A small network was shown many inputs. Here are its activations along a few directions, one row for each input.
Each table varies a few parts of the input and shows all the possible inputs, shuffled.
Descriptions start from the smaller parts, as in this example, which fits no table here: one of 6 places along a line, together with either a single point or one of 11 places along a line or (one of 3 separate values, together with one of 5 places around a ring).
Shared parts are said once, and a part with two or three values counts as separate values.
In the rows, 128 means zero.

Other details of the inputs shift rows strongly along two fixed directions, in all tables alike. That doesn't count.
To show where, the next rows are all for the same input, with only those details redrawn:
[ 87  61 131 175 137  71  93 158  91 159 152 118]
[182 127  63  73 150 223  86 115  99 157 126 218]
[127 167 160  87  91 107 164 153 176  90  94 116]
[182 127  64  73 149 222  87 116  99 157 126 217]
[ 87  61 131 175 137  71  92 158  91 159 152 119]
[127 166 160  87  91 107 163 153 175  90  95 116]

A family of inputs:
x1: [131 175 168  95  81 108 173 162 186  84  99 106]
x2: [206 144  56  92 169 250 101  50  94 162 144 204]
x3: [131 204 167 104 120 134 181 106 180  82 114  80]
x4: [101  81 141 205 155  85 108  94  83 157 172  81]
x5: [193 126  57  85 156 229  86 118  96 151 122 217]
x6: [142 196 172 107 102 133 180  87 169  82 106  74]
x7: [126 198 153 106 110 127 192 113 194  82 104  97]
x8: [127 167 160  87  91 107 164 153 176  90  94 116]
x9: [ 86  56 134 177 137  76  97 159  94 160 152 117]
x10: [131 170 153  95  93 104 155 152 170  86  95 115]
x11: [ 95  62 131 189 141  73  89 160  90 157 144 119]
x12: [ 95  60 131 188 139  79 103 166  90 161 154 113]
x13: [193 123  61  86 159 238  92 119  98 149 127 219]
x14: [ 85  82 130 202 166  86 109 118  95 160 175  91]
x15: [180 132  66  78 151 220  88 114  93 155 122 220]
x16: [ 83  89 137 201 165  99 100 111  82 157 175  74]
x17: [ 77  91 127 198 148  90 120 120 107 149 158  88]
x18: [ 91  70 123 208 142  85 112 100  90 159 161  93]
x19: [139 188 157 110  96 118 195  95 188  83 100  97]
What do these inputs look like to the network?
> either one of 9 places around a ring or (one of 2 separate values, together with one of 5 places along a line)
Which other rows does x4 become when the choice among 2 separate values takes its other values? List them by row number.
> x3
Which other rows belong to the same alternative as x10? List them by row number.
> x1, x5, x8, x9, x11, x12, x13, x15

A family of inputs:
x20: [128 150 165 134 101 103 159 109 154 104 122  87]
x21: [167 193 109  80 136 199 139  98 148 106 118 148]
x22: [174 124  55 111 167 233  99  79  90 172 152 198]
x23: [168 145 101 113 144 186 118  92 111 139 130 147]
x24: [108 133 169 107  92  69 145 176 158 105 106 114]
x25: [ 99 140 154 150 127  97 154 128 147 117 135  85]
x26: [ 81  88 151 141 109  58 109 177 118 135 128 112]
x27: [129 101 122 127 123 118 113 170 123 134 120 154]
x28: [106 130 157 121  90  84 150 183 162  97  98 109]
x29: [ 84  15  78 242 189  94  50 103  34 212 194 135]
x30: [139 126 134 104 113 115 131 167 141 118 111 149]
x31: [126 133 128 131 149 147 127 110 127 133 143 116]
x32: [107 126 153 152 118  84 155 109 141 112 128  87]
x33: [176 188 117  78 134 206 143  90 139 108 108 151]
What do these inputs look like to the network?
> either one of 5 places along a line or one of 9 places around a ring
Which other rows belong to the same alternative as x32? List them by row number.
> x20, x21, x22, x23, x25, x29, x31, x33
